Each row below holds a small network's activations on one input, seen along a few directions.
Each table varies a few parts of the input and shows all the possible inputs, shuffled.
Descriptions start from the smaller parts, as in this example, which fits no table here: values(2) and (point or line(9) or (line(6) and ring(8))).
Shared parts are said once, and a part with two or three values counts as separate values.
In the rows, 128 means zero.

Other details of the inputs vary at random and push rows far along three fixed directions, the same in every table; ignore that.

Rows:
R1: [119 144 109 150 144 121 163  90 165 126  83]
R2: [113 123 130 133 129 149 149 115 144 129 127]
R3: [ 12  37  73 104  42 136 138  87 112 126  59]
R4: [114 110 154 113 104 120 105 160 104 135 134]
R5: [115 126 140 134 130 137 141 111 139 120 124]
R6: [148 141 126 126 134 114 103 132 121 131 135]
R7: [140 132 137 132 137 135 121 139 115 127 161]
R8: [ 97 123 108 124 118 132 148  96 138 131 112]
R9: [122 131  95 149 132 116 142  86 149 126  71]
R10: [146 145 126 124 134 110 105 139 120 138 127]
R11: [128 140  95 129 135 138 136 106 143 131 127]
R12: [145 156 108 121 147 124 154  96 154 125 119]
R13: [167 137 110 140 145 124 136 106 154 116 109]
R14: [148 145 135 141 142 120 123 123 141 123 119]
R15: [125 121 161 152 140 148 153 129 134 116 137]
R16: [134 115 168 153 131 141 139 138 142 117 123]
R17: [143 168 115 140 159 121 149 102 146 132 129]
R18: [ 70  97 191 141 115 162 188 115 161 114 101]
R19: [145 157  86 142 154 127 142  96 144 133 127]
R20: [135 138  89 122 131 115 111 133 109 142 137]
R21: [129 123  76  85 105 114  98 113 105 127 144]
R22: [157 135 148 142 142 127 114 148 122 127 148]
R23: [137 139  89 116 129 118 106 132 119 142 136]
R24: [114 101 174 146 122 141 142 147 131 123 113]
R25: [142 120 138 138 133 131 148 123 152 117  98]
R26: [105 128 152 113 120 138 136 138 126 129 144]
R27: [118 113 150 126 119 149 125 143 122 120 150]
R28: [141 134 128 128 127 115 108 131 120 128 132]
R29: [ 90 108 161 114 112 139 140 143 108 130 146]
R30: [158 150  96 146 148 118 121 112 145 131 104]
R31: [123 130 103 115 123 119 107 122 100 131 147]
R32: [138 121 111 119 118 115  93 152  94 139 139]
R33: [136 146 123 142 150 136 147 119 133 132 140]
R34: [157 156 122 151 154 114 131 109 142 124 115]
R35: [104  80 161  94  83 130 110 158 103 120 138]
R36: [132 147  96 109 129 108 106 130 117 143 133]
R37: [141 134  88 122 126 126 103 119 113 132 152]
R38: [129 131 169 142 142 136 147 155 133 130 138]
R39: [154 136 119 132 133 125 102 138 125 128 138]
R40: [127 133 110 126 131 127 125 132 132 132 123]
R41: [134 140 142 125 137 126 121 135 114 128 156]
R42: [127 144 200 137 146 135 152 165 143 126 139]
R43: [132 118 124  77 105 129  97 167  91 138 186]
R44: [ 96 107  79 115 100 125 117  89 117 128 113]
R45: [120 123  68 107 109 115  98 128 106 143 132]
R46: [137 135 128 126 131 109 109 141 110 137 128]
R47: [136 133 109 141 134 114 123 108 127 126 109]
R48: [142 150 153 145 154 143 154 131 147 129 147]
R49: [147 139 166 144 147 126 162 124 161 115  97]
R50: [146 147 126 124 133 111 105 141 122 136 126]
R51: [133 119 126 125 115 123 105 149 111 135 130]
R52: [ 84  78  91 128  86 137 127 104 132 124  73]
R53: [ 92  89 201 148 118 170 167 138 146 108 125]
R54: [137 118 148 144 130 132 125 142 121 123 132]
R55: [145 119 174 110 129 144 127 163 117 118 174]
R56: [109 121 164 134 127 143 147 124 140 113 128]
R57: [134 121 130  99 115 124 117 161 113 133 151]
R58: [135 132 157  90 120 118 113 176 104 136 163]
R59: [155 134 120 133 134 124 103 136 123 130 139]
R60: [141 163 103 152 162 113 156  95 159 130  96]
Each input here is: values(2) and ring(5) and (point or line(5)).
- The inputs of R6 and R59 match in every part but the values(2) part. If R12 is changed in the same way as R6 into R59, which row does it become? => R43
- The inputs of R33 and R29 match in every part but the values(2) part. If R23 is changed in the same way as R33 into R29, which row does it become? => R36
- A walk changes only the ring(5) part. It starts at R28 and steps to R44. List the rest of the walk in order. => R8, R1, R4

Rows:
R61: [174 160 216 186 179 127 140 175 145 124 131]
R62: [ 18  37 187 108  53 159 142 173  99 135 115]
R63: [ 96 133 124 162 148 148 205  63 186 112  78]
R64: [112 104 134  75  93 134  81 182  69 142 207]
R65: [146 141 168 155 156 140 149 156 144 132 135]
R66: [148 164 170 158 169 123 171 116 174 122  94]
R67: [ 99 114  81  97 100 118 122 107 123 135 106]
R68: [ 85  69 197 148  99 167 170 128 155 102  93]
R69: [187 170  52 150 161  90 122  73 156 124  77]
R70: [116 124 156 143 142 163 172 117 148 118 141]
R71: [134 146 129  98 126 111  87 162  83 146 184]
R72: [ 87 107 105 131 108 127 148  85 146 122  70]
R73: [ 55  43 212 115  74 169 174 156 136 105 107]
R74: [163 157 115  75 123  83  59 183  70 153 185]
R75: [ 82  89 129  80  79 123 116 152  99 135 133]
R76: [ 52  50 113 101  60 155 138 113 122 117  96]
R77: [190 170 144 132 158 107  93 158 114 133 160]
R78: [158 154  24 136 139  99  90  72 122 132 114]
R79: [146 122  80 108 112 113  91 123 115 132 123]
R80: [151 138 251 169 162 148 158 173 148 108 146]
R81: [107 138 118 159 147 142 199  65 192 113  59]
R82: [122 112  41 130 111 132 114  70 124 127 113]
R83: [ 89  88 157 109  98 156 135 151 119 121 147]
R84: [163 145 168 147 153 140 130 147 138 119 153]
R85: [181 143 118  94 126 102  70 174  90 138 176]
R86: [194 192 146 185 202 127 157 103 165 119 133]
R87: [184 176 154 143 181 130 156 133 165 122 136]
R88: [ 91  76  37  92  63 106  75  95  94 132  86]
R89: [122 146 125 110 135 133 130 133 111 140 172]
R90: [110 132 119 119 121 120 120 123 119 133 129]
R91: [181 150 118 121 136 108  56 191  79 152 183]
R92: [133 156  71 114 135 114 122 100 130 138 133]
R93: [134 148 222 135 154 140 143 173 114 131 188]
R94: [135 133  61 166 144 135 158  46 176 113  75]
R95: [134 153  36 129 129  88  86 107 109 157 101]
- The inputs of R75 and R69 match in every part but one. If R89 is changed in the same way as R75 into R69, which row does it become? => R86
- What is each input in this table made of? => ring(5) and (point or line(6))
- Change only the line(6) part in R90. List by row number the other rows that result. => R66, R71, R72, R74, R93
- Change only the ring(5) part in R71. List by row number the other rows that result. => R63, R64, R78, R94
